A small network was shown many inputs. Here are its activations along a few directions, one row for each input.
In each table, some parts of the input vary, and every possible input appears once, in random order.
A made-up example of a description, with smaller parts first: one of 8 places around a ring, together with either a single point or one of 11 places along a line or (one of 3 separate values, together with one of 6 places along a line).
Shared parts are said once, and a part with two or three values counts as separate values.

Other details of the inputs vary at random and push rows far along three fixed directions, the same in every table; ignore that.

Rows:
x1: [ 12   6 -26  11  47 -29 -10 -18 -30  -8  36  25   0 -14]
x2: [-12   8  -6 -18  -9  -6   0  -2  47 -10 -20  17   6  -8]
x3: [-44  20 -30 -18  -9  22  14   0  37  -7   7   6  17   9]
x4: [ 18 -21 -40  16   1 -70 -31  17 -15 -39  15  20 -12  19]
x5: [-32  21 -16   1  16  11  21  -8  28  -9 -18  18  16   2]
x6: [ 34  -6  68  -6 -45  54  40   4   8  59 -11 -50  -1   2]
x7: [ 70 -16  38  40 -30 -11  -1  -6 -71   2   4  16  42  12]
x8: [-28   0 -26   5  65 -31 -26   3 -37 -27  22   7 -53 -20]
x9: [-25  37 -22   3  17  25  10  -7  40   4 -25  25  22   4]
x10: [ -5 -10 -17  14  33 -44 -31  -2 -32 -24   7  10 -38 -21]
x11: [-14  25 -56  15 -22 -12  46  50  49  13 -14   8  29  14]
x12: [ 12 -15 -40   9  -2 -73 -29  14 -19 -34   6  25 -11   6]
x13: [ -7  -9 -42  16  -4 -31  -3  23  -3 -19   6  42  30   7]
x14: [-36  31 -38 -11  21  -6  33  16  62  21 -12 -32 -17 -14]
x15: [-12 -10  -8  23  41 -35 -22   6 -35 -18  16  20 -23 -17]
x16: [ -8 -16  36  -1  68   3 -45 -27 -42  -7  42 -42 -89 -20]
x17: [ 80 -20  38  36 -34 -19  -4 -10 -61  -3  -5  12  34   9]
x18: [-55  24  29 -27  41  61  -1 -27  21  13   1 -27 -40 -31]
x19: [-59  25  31 -29  36  60   0 -28  21  11  15 -40 -44 -12]
x20: [  6  -9 -39  27   0 -70 -25  18 -33 -36   6  22  -9   7]
x21: [ 34  -6  43  11 -79  31  30  -9  12   6 -45   9  60  24]
x22: [ 28  -7  19  19 -76  32  50  33  10  42 -28 -30  55  25]
x23: [-10 -17 -30   4  38 -26 -23   7 -42 -20  29  15 -24  -8]
x24: [  6 -18 -41  21  22 -52 -15  11 -36 -20  10  38  24   6]
x25: [-12  16 -64   0 -22  -5  46  46  49  18  -4  11  37  17]
x26: [ 15  -1  77 -22 -14  74  12 -23  -7  35  -8 -15  42  10]
x27: [ -8 -23   4  -8  82   3 -12 -11 -41  35  50 -55 -66 -39]
x28: [-30  12  31 -52  26  45  -8 -26  36   6  -7 -28 -44 -27]
x29: [ 41   6 -35  10  10 -67 -15  -1  -8 -23   1  40  16  -5]
x30: [ -4  19 -26 -22  -9 -12  37  22  58  26 -12 -13  -4   0]
x31: [ 58 -41  48  36 -43 -20 -20  10 -59  -3  -7   9  21   7]
x32: [ -3  13 -52  -6 -30 -35  37  35  63  16 -27  -7  29  12]
x33: [-32  24 -43   9 -26  -6  16  24  34 -24 -18  21  34  24]
x34: [ 41 -49  26  28 -45 -10 -21   4 -77  -1  29  -2  21  28]
x35: [-27  18 -16 -28 -18   4   2  -2  55 -10 -13  -2   1  14]
x36: [-23  33 -27 -31  33  12  -7 -24  64   2 -22  22 -13 -14]
x37: [ 54 -15  76   8 -12  44 -18 -30 -43  26 -11  -9  -6  -6]
x38: [  7 -18  64 -17 -40  88   7 -17  -5  22  14 -41  14  21]
x39: [-48  24  33 -35  36  45 -11 -28  27   6   8 -40 -55 -19]
x40: [-20  16 -14 -31 -18   7   4  -3  51  -9 -25  11   1  -8]
x41: [ 35 -21  79 -23 -40  53  12 -43   0  24 -22 -15   9  -2]
x42: [ 45 -44  27  24 -45  -8 -17   2 -75   3  14  10  31  12]
x43: [-20  24 -41   0 -32  -8  16  28  50 -31 -35  25  32  14]
x44: [-18 -11  29   1  73  11 -38 -23 -48  -6  49 -35 -77 -18]
Description of these inputs: one of 4 places along a line, together with either one of 2 separate values or one of 9 places along a line.
- The inputs of x18 and x10 match in every part but the place on the line of 4. If x5 is changed in the same way as x18 into x10, which row does it become? => x21
- The inputs of x26 and x9 match in every part but the place on the line of 4. If x3 is changed in the same way as x26 into x9, which row does it become? => x33
- Change only the place on the line of 4 in x17. List by row number the other rows that result. => x1, x7, x29
- Change only the place on the line of 9 in x12. List by row number the other rows that result. => x2, x4, x28, x29, x35, x36, x40, x41

Rows:
x45: [ 52 -29  24  32 -51 -18 -11  11 -51 -11  -6   5  26  21]
x46: [  9 -18   7  12  22 -25 -27  -6 -41  -7  14   0 -25 -10]
x47: [ -9  -9 -57  35 -16 -36  12  50 -22 -11  14  12  30  27]
x48: [-18  14  -2 -19  -8  22  10  -9  35  -2  -6  -4  11   7]
x49: [ 10  -8  36  -9  -2  31  -4 -15 -11  13   4 -13  -2  -9]
x50: [ 15 -11  37  -6  19  16  -9 -25 -30  11  17 -14 -16 -10]
x51: [ 32 -31  36  11 -10  -4 -17  -4 -49   1   8  -4  -6   3]
x52: [-50  35 -40 -14   7   6  16   4  64 -16 -19  12   3  -4]
x53: [ -9   9   4 -10  37  10  -9 -17  -5   4  10  -2 -28 -13]
x54: [ 24 -12  61 -10  15  39   8 -22 -21  48  16 -53 -38 -22]
x55: [ 17   3 -25  22 -70 -14  19  31  21 -12 -37  33  73  33]
x56: [  6  -1   0  11  21 -17 -14  -5 -23  -4   6   5 -11  -5]
x57: [ 25 -15 -21  21 -39 -32  -5  22 -18 -14  -9  29  33  20]
x58: [ 49 -32  25  29 -30 -27 -23   7 -62  -8   5   4  11  15]
x59: [  7   3  27 -10 -39  46  16  -5  21  16 -21  -4  29   9]
x60: [ 18 -12  61 -19  -7  46  10 -13  -7  41   9 -55 -30  -9]
x61: [-44  21 -41 -20  55 -17  -3  -9  28 -13   9  11 -24 -18]
x62: [-43  31 -34  -8  57 -11  -1 -10  28 -15   5   9 -35 -22]
x63: [ -8  -3  17  -3  42   3 -15 -19 -24   0  12 -12 -43 -25]
x64: [  3  -9   2   6  14 -15 -16  -4 -17 -11  11   2 -17   0]
x65: [-14   7  -6  -8  60  -9 -19 -18 -14  -4  25  -2 -41 -25]
x66: [ -2  -2 -50  17  16 -58  -9  20  -9 -28  -1  37   5   5]
x67: [-23  21 -13 -19 -20  26  17   4  53  -3 -18   5  27   6]
x68: [ 16   1  54 -20 -55  71  42  -1  37  50 -26 -43  27   5]
x69: [-43  22 -38 -16  49 -11 -11  -8  28 -14  12   8 -37 -14]
x70: [  5   3  -9  12  -6 -12   3   5   6  -7  -5  19  15   8]
x71: [-28  26   1 -30 -30  43  44  11  75  30 -24 -26  14   2]
x72: [-16  13 -29  -8 -29  -3  17  12  42 -11 -18  20  41  16]
x73: [ 20 -15 -24  20  -1 -49 -22  14 -33 -23  14  22   5   7]
- What is each input in this table made of? => either a single point or (one of 4 places along a line, together with either a single point or one of 6 places along a line)
- Change only the place on the line of 4 in x64. List by row number the other rows that result. => x51, x66, x70
- Change only the place on the line of 6 in x50. List by row number the other rows that result. => x53, x56, x62, x65, x70
- Change only the place on the line of 6 in x67. List by row number the other rows that result. => x46, x51, x52, x57, x72

Rows:
x74: [-14  -2  13 -21  16  17   7 -12   6  11   7 -18 -18 -13]
x75: [ -7   7   5 -19  18  25   4 -17  13  11  15 -17 -20 -13]
x76: [-21  -1  10 -20   8  25  -3  -4  16  15   3 -15 -15  -9]
x77: [-22  18  15  -6   5  32  -7 -26   8 -15  -5  10  10   4]
x78: [  6  -5 -45  10  11 -48  -6   9 -16 -13  12  18  -2   0]
x79: [ 17 -15 -13  21 -16 -30  -4  17 -29 -11   0  10   5   3]
x80: [ 30 -17  46  -1   0  22  -8 -19 -32  26  10 -26  -9  -6]
x81: [ 26 -10 -11  19 -21 -31   8  15 -10  -1 -10  20  26   3]
x82: [-13  -7   8  -4  22   6 -11   1 -11   2  11 -11 -33  -7]
x83: [ -9  -7 -37  15   9 -42  -7  24  -8 -23   5  14  -5   4]
x84: [  4   9 -14   1 -11  -3  16   2  22   6 -15   7  24  10]
x85: [ 19   0   5  -2 -56  17  18  19  15  11 -25   7  45  16]
x86: [ 22 -17  20  16 -47   4   0  10 -20   5   0  -9  27  22]
x87: [  3 -14 -29  15  21 -39 -34  -2 -30 -31   4  48   0  -6]
x88: [ -5  11  20 -14  17  25  11 -22  15  21   4 -16 -14 -14]
x89: [ -9  -8  -2   2  15 -10  -5   5 -11  -8   9 -10 -16  -2]
x90: [-34  17  -5 -17  23  24   4  -8  25   6   1 -12 -32 -20]
x91: [  3  -6 -12  12   6 -24  -5   5 -23  -9   8   0 -11  -6]
x92: [  4  -6  -9   9  15 -20  -9   3 -22  -8  21   0 -20   4]
x93: [ -9  18 -17  -1 -32   9  16  23  30  -1 -23   9  25  13]
x94: [ 64 -32   4  35 -45 -80 -48   1 -52 -53 -13  34   1  22]
x95: [-24  20 -52  -3  14 -29  -8  -3  21 -35  -6  49  29   9]
x96: [-10   2 -12 -11 -14   3  16   8  22   2  -9   3  13   3]
x97: [-26  12  -7 -25  34  20   2 -11  30   4  17 -16 -24  -9]
x98: [-23   9 -11  -1  59 -12  -8  -8  -2  -3   9  -8 -47 -23]
x99: [-11   3 -22   6   4 -14  -6  10   5  -8  12   1  -1   9]
x100: [ -6   4  21 -15  10  34   3  -9  17  22  -7 -16 -12 -13]
x101: [ -1   3 -35   7  18 -36   3   9   4  -7  -6  15   4  -2]
x102: [ -8  -2  11   7  68  -7 -44 -32 -48 -26  36  10 -45 -18]
x103: [-18  -9 -14 -10  52 -16 -19  -3 -12  -2  21  -5 -47 -20]
x104: [-13   3  16 -22  16  23   7 -17   8  15   6 -21 -20 -19]
x105: [-10   7 -33  -4 -19  -8  15  14  32  -7  -8   8  28  18]
x106: [-28  11  38 -16  28  44 -11 -35  -1 -10   2  -4 -16 -16]
x107: [ -9   3  16 -22   1  32  12 -16  15  16   4 -21  -8  -2]
x108: [ 14   2  15  -8 -23  19   9  -2   2  15  -4 -11  18   6]
x109: [  9  -6 -27  19   5 -37  -9   8 -27 -14  13   9  -8   1]
x110: [ -4 -10 -40  10  12 -49 -14  12 -13 -13  16  14  -2   5]
x111: [ 13   2  33   5 -29  26  14   1   3  18 -17  -5  11   2]
x112: [ 22  -7  11  19 -33  -2   5  16 -11   2 -14   0  24  10]
x113: [ -9  17  -7   2 -19  11  18  11  31   1 -21  -3  25   8]
x114: [-28  21 -15  -6  22   9   9   1  32   3 -13   1 -16  -7]
x115: [ 12 -18   2   4 -28 -10   0  14 -10   3  -1   0  24  12]
x116: [-35   4 -43   4  37 -38 -15  15   4 -19  14   6 -28  -8]
x117: [ 17   0  36   3 -27  35   9  -7  -2  19 -10 -23  15  10]
x118: [ 25 -26  12  30 -21 -11 -28  -4 -49 -23  -6  34  16   9]
x119: [ -9  10 -24  -9 -20   7  16  12  32   2 -16  10  17   1]
x120: [ -4  -4 -21  11   7 -21  -6   8  -8 -12   9   0  -6   8]
x121: [-34  33 -42  -1  12 -10  21  12  51  -9 -18  16   5  -4]
x122: [ -5   6  34  -8  12  32   9 -15   5  17  -6 -25 -15  -9]
x123: [ -3 -17  10   8  11 -16 -15   3 -30  -2  16 -12 -18  -3]
x124: [ 16  -4  62  -1 -14  38  12 -17 -12  25  -4 -27  -5  -8]
x125: [ -8  27 -43 -24 -20 -43 -12  -4  71 -40 -32  40  16   9]
x126: [ 21  -8  39  -5 -27  32  12  -5   0  22 -14 -20  20   1]
x127: [ 16 -11  14  -4 -47  19  17  12   6  13 -15   2  28  14]
x128: [ 22 -32  41  -2   3   9 -10  -9 -40  13  14 -24 -15  -6]
x129: [ -9  12 -26  -3  -8  -4  15  14  35   0 -20   9  23   1]
x130: [-16  15 -51  10  23 -43  -6  14   1 -18   7  15  -9   1]
x131: [ 30  -8  21  16  -9   2  -1  -2 -26   7   4  -8   3  10]
x132: [-12   6 -38  -3  -2 -21   0  15  21  -7   7  12  14  13]
x133: [-22   9  -6  -9  -6  16  11   7  23   3  -9  -1  -5   2]
x134: [-27   4  14 -14   8  26  -5  -3  12  12   3 -19 -21  -5]
x135: [-10  21   5 -10  -5  26  10   0  23   7   0 -13   3   5]
x136: [ 11 -22   7   0   7 -12 -10   5 -24   1  10  -7 -11  -4]
x137: [-13  15  -5 -18  -5  17  17   3  31   7 -10  -7  11  -4]
x138: [-41  15  -3 -21  33  17   8  -7  24   2   6 -15 -34 -16]
x139: [ 29  -4   0  26 -14 -19   2   7 -20  -2   4  10  11  10]
x140: [-16  16   6 -11  -9  22  13   6  22   7 -11 -11   4  -3]
x141: [ 12 -14  29   2 -21  12   7   2 -20   7   0 -15   2   8]
x142: [ 19 -13  62 -10 -49  57   3 -22  -6   8 -20   7  45   7]
x143: [ -3 -18  39   5  50   6 -40 -34 -59 -15  22   1 -43 -25]
x144: [ 43 -21  23  10 -11  -7 -12   1 -46   8  17  -7   1   3]
x145: [  8 -12  32  -7  56   4 -41 -39 -52  -8  36   6 -35 -18]
x146: [-10  20   8  -2  -3  21  18  -9  25  10  -8  -8   3   1]
x147: [ 36 -27  28  13  -4  -5  -9  -2 -39  16   0  -2  -6  -3]
x148: [ 32 -14  -1  20 -28 -20   5  14 -15   4 -12  19  23   5]
x149: [ 28 -14  31   6  19  -1  -9 -17 -34  17  22 -10 -21 -13]
x150: [  3  14 -17  -2 -13   8  12   6  30   5  -9   4  26  10]
x151: [  0  -7 -25   2  19 -32  -6   6 -13  -8  12   8 -15 -14]
x152: [ 39 -27  15  25 -35 -18  -4   9 -50  -1   7  -1  13  20]
x153: [ -9 -15   8  -8  27  -6 -15  -5 -18   6  18 -15 -28 -16]
x154: [-27  27 -31  -9  13   9  12  -1  37  -8   4  -2  -8  -2]
x155: [-18   5  42 -27  22  43 -11 -38  -1   2   2  -2  -5 -16]
x156: [ 25  -8   5  13 -21 -14  12   7  -4   7  -9  10  24   2]
x157: [ 27   2   9   5 -40  15  20   5  16  13 -15   3  42  21]
x158: [-14   7 -43   8  14 -28  -4  16  10 -21  11  10  -3  10]
x159: [ -8  12 -14   6  -2   3   3  12  18   1 -13   5   2   1]
x160: [ -3  15  13  -4   0  28   7  -5  18  10  -2 -16   1   4]
x161: [-18  24 -28   3  -1  -2  18   5  37  -3 -16   7  15  12]
x162: [-28  24 -23 -17  18   8  20   1  50   5 -16   3   2  -7]
x163: [ 21  -4   9  -2 -49  17  19   8  11   9  -5   0  38  23]
x164: [ 31 -18   3  12 -27 -19   1  17 -26   1  -4   7  21   5]
x165: [ -9   7 -16   4  10 -17  -1   9  -4  -7   2  -1  -7  -5]
- The inputs of x109 and x78 match in every part but one. If x139 is changed in the same way as x109 into x78, which row does it become? => x149
- The inputs of x96 and x138 match in every part but one. If x115 is changed in the same way as x96 into x138, which row does it become? => x123
- What is each input in this table made of? => one of 2 separate values, together with either a single point or (one of 5 places along a line, together with either a single point or one of 8 places along a line)
- A walk changes only the place on the line of 8. It starts at x86 and steps to x120. List the rest of the walk in order. => x152, x109, x130, x117, x161, x146
- Change only the choice among 2 separate values in x95. List by row number the other rows that result. => x77
- Change only the place on the line of 5 in x147. List by row number the other rows that result. => x84, x101, x157, x162
